These are the activations of a small neural network, seen along a few directions. Each row is one input.
Each table varies a few parts of the input and shows all the possible inputs, shuffled.
A made-up example of a description, with smaller parts first: one of 6 places along a line, together with either a single point or one of 9 places around a ring or (one of 3 separate values, together with one of 8 places around a ring).
Shared parts are said once, and a part with two or three values counts as separate values.

Other details of the inputs vary at random and push rows far along two fixed directions, the same in every table; ignore that.
To show where, the next rows are all for the same input, with only those details redrawn:
[ 1.99 -3.33 -0.29  0.41  2.13  3.10 -1.21  0.95 -1.85 -0.25  1.13 -0.34]
[ 1.70 -2.73  0.20  0.49  1.05  3.21 -0.56  0.62 -2.52 -0.83  0.90 -0.27]
[ 4.56  1.75  1.05 -2.24  6.65 -4.56 -2.54 -3.45  2.03  6.41  1.13 -2.11]
[ 0.65  0.51  0.77  0.74 -0.35  0.82  0.81 -0.40 -2.43 -1.11 -1.20 -0.32]
[ 1.29 -1.62  0.34  0.59  0.91  2.09 -0.31  0.34 -2.17 -0.78  0.16 -0.19]
[ 1.02 -1.79  0.14  0.70  0.35  2.56  0.02  0.48 -2.35 -1.14  0.04 -0.24]
[ 1.51 -3.57 -0.22  0.94  0.74  3.63 -0.49  1.30 -2.40 -1.48  0.73 -0.08]
[ 0.76  0.04  0.28  0.42 -0.02  0.90  0.48 -0.12 -1.89 -0.67 -0.61 -0.13]

Rows:
row 1: [ 1.83 -1.18  0.86  0.57 -2.80 -0.14  0.97  0.78 -0.49  0.79  0.45 -0.36]
row 2: [-0.79 -2.23 -0.99  1.41  0.91  2.36 -1.16  1.19  1.62 -1.61  0.80  1.73]
row 3: [-0.58 -1.45  1.15  0.89 -0.60  0.63 -1.39  1.20 -1.05 -0.38 -0.80  1.53]
row 4: [-1.86  2.95  0.94  0.15 -1.73 -1.16  2.19 -2.91 -1.41 -2.05 -2.73  0.40]
row 5: [-1.44 -1.32 -0.49  1.21 -1.10  0.53  0.76  1.70  0.97 -0.24 -0.51  0.30]
row 6: [ 1.17 -4.69 -1.97 -1.43  0.32  4.42 -1.29  2.50 -0.62 -1.60  2.12 -0.98]
row 7: [-1.83 -1.15 -0.65  0.18 -0.31  1.63  0.14  0.58 -1.64 -0.02  4.82  0.50]
row 8: [-4.17  5.99  1.31 -0.82 -3.39 -2.71  2.52 -1.65  2.92 -2.02 -3.31  0.41]
row 9: [-4.83  5.68  1.00  0.85 -3.68 -4.11  3.64 -2.16  2.79 -1.25 -3.93  0.51]
row 10: [-1.02 -3.29  0.54  0.62  2.14  2.16 -1.94 -0.09  0.62 -0.46  0.17  1.28]
row 11: [-0.40 -1.28 -0.53 -1.22 -0.69  2.52  0.68  0.29  0.84 -2.01  1.08  0.29]
row 12: [-2.55  4.53  1.58  0.95 -4.70 -4.47  2.48 -0.10  0.95  0.57 -3.27  0.72]
row 13: [ 0.46  1.12 -0.29 -1.93  4.29 -5.17 -2.48 -1.56  5.12  5.73  0.24 -1.52]
row 14: [ 0.81 -1.30 -0.92  0.50 -0.94  0.61  0.91  0.24  0.53 -0.22  0.31 -1.69]
row 15: [-1.47 -0.13  0.34 -1.31 -1.91 -0.88 -0.20  1.59  0.55 -1.32 -0.83  0.88]
row 16: [-1.40 -0.24  0.34  0.99  0.27  0.66 -0.41  0.95 -0.76 -0.73 -1.47  0.99]
row 17: [ 3.95  1.61 -0.35 -4.04  5.54 -4.76 -1.57 -2.39  2.98  5.50  1.49 -2.43]
row 18: [ 0.59  1.73  0.99 -2.70  3.65 -2.67 -1.94 -2.71  1.57  7.53  3.53  0.41]
row 19: [-1.38 -1.39 -0.10  0.72  0.30  1.40 -1.68  0.81 -0.09 -0.63 -0.96  0.17]
row 20: [ 3.83  0.21 -0.04  0.41  1.84 -1.98 -1.62 -0.04 -0.01  1.96  1.19  0.17]
row 21: [-0.42 -3.20 -1.06 -0.95  0.74  2.25 -1.34  2.94  0.94 -1.01  1.18 -0.13]
row 22: [-1.09  5.02 -1.20  1.08 -3.41 -1.91  2.51 -1.76 -0.36 -2.02 -2.70 -0.64]
row 23: [-2.69  3.87  0.39  0.37 -3.49 -2.58  4.11 -2.52  0.88 -1.69 -2.88 -0.26]
row 24: [-1.36  0.94 -1.59  1.27 -1.04  0.04 -0.52  1.00  0.96 -1.60 -1.09  0.49]
row 25: [ 1.15  0.22  1.88  1.15 -1.67  0.12 -0.13 -0.07 -2.45 -0.54 -0.92  0.43]
row 26: [ 0.61 -0.98 -0.18  0.43 -0.17  1.71 -0.35 -0.60 -1.83 -1.01 -0.59 -1.20]
row 27: [ 0.44 -0.17 -1.19  0.72  0.19  0.58  0.98 -1.02  0.30 -1.76  0.24  0.97]
row 28: [ 5.64  2.58 -0.77 -1.77  7.15 -5.96 -2.24 -3.05  2.91  6.88  1.34 -1.48]
row 29: [-2.50  0.38  0.91  0.09 -1.56  0.82  1.58 -0.01 -0.55  0.65  3.94 -0.14]
row 30: [-1.79 -1.05 -0.12 -2.32 -0.22  1.83 -0.03  1.08 -0.54  0.82  3.78  0.83]
row 31: [ 0.30 -0.75 -0.43  1.42 -0.42  0.00 -1.25  2.02 -0.12 -0.83 -0.09  1.82]
row 32: [-3.45  4.60  0.23 -0.82 -3.13 -1.93  1.00 -0.05  1.35 -1.67 -3.28 -0.44]
row 33: [-0.22 -1.51 -1.63  1.65  0.95  1.52 -1.20  2.21  0.03 -1.53  0.23  1.12]
row 34: [-0.81  3.85  0.54  0.75 -3.79 -2.39  3.87 -1.28 -0.32 -0.59 -2.43 -1.17]
row 35: [ 1.80 -2.97 -0.53 -1.77 -0.70  1.18 -0.59  1.68 -0.64 -0.67  1.41 -0.01]
row 36: [ 2.00 -4.27 -0.25  0.67  1.71  4.08 -1.24  1.51 -2.38 -1.14  1.19  0.17]
Question: Describe the family of inputs behind these rows.
Answer: one of 4 separate values, together with either a single point or (one of 2 separate values, together with one of 4 places along a line)
Question: Changing only the choice among 4 separate values turns row 35 into row 20. The same change can be made to row 30. Which row results?
Answer: row 7
Question: Which other rows does row 28 become when the choice among 2 separate values takes its other values? List them by row number.
Answer: row 33
Question: Which other rows does row 23 become when the choice among 4 separate values takes its other values? List them by row number.
Answer: row 4, row 11, row 27
Question: Which other rows does row 10 become when the choice among 4 separate values takes its other values? List them by row number.
Answer: row 2, row 8, row 9
Question: Which other rows does row 10 become when the place on the line of 4 takes its other values? List them by row number.
Answer: row 3, row 16, row 19
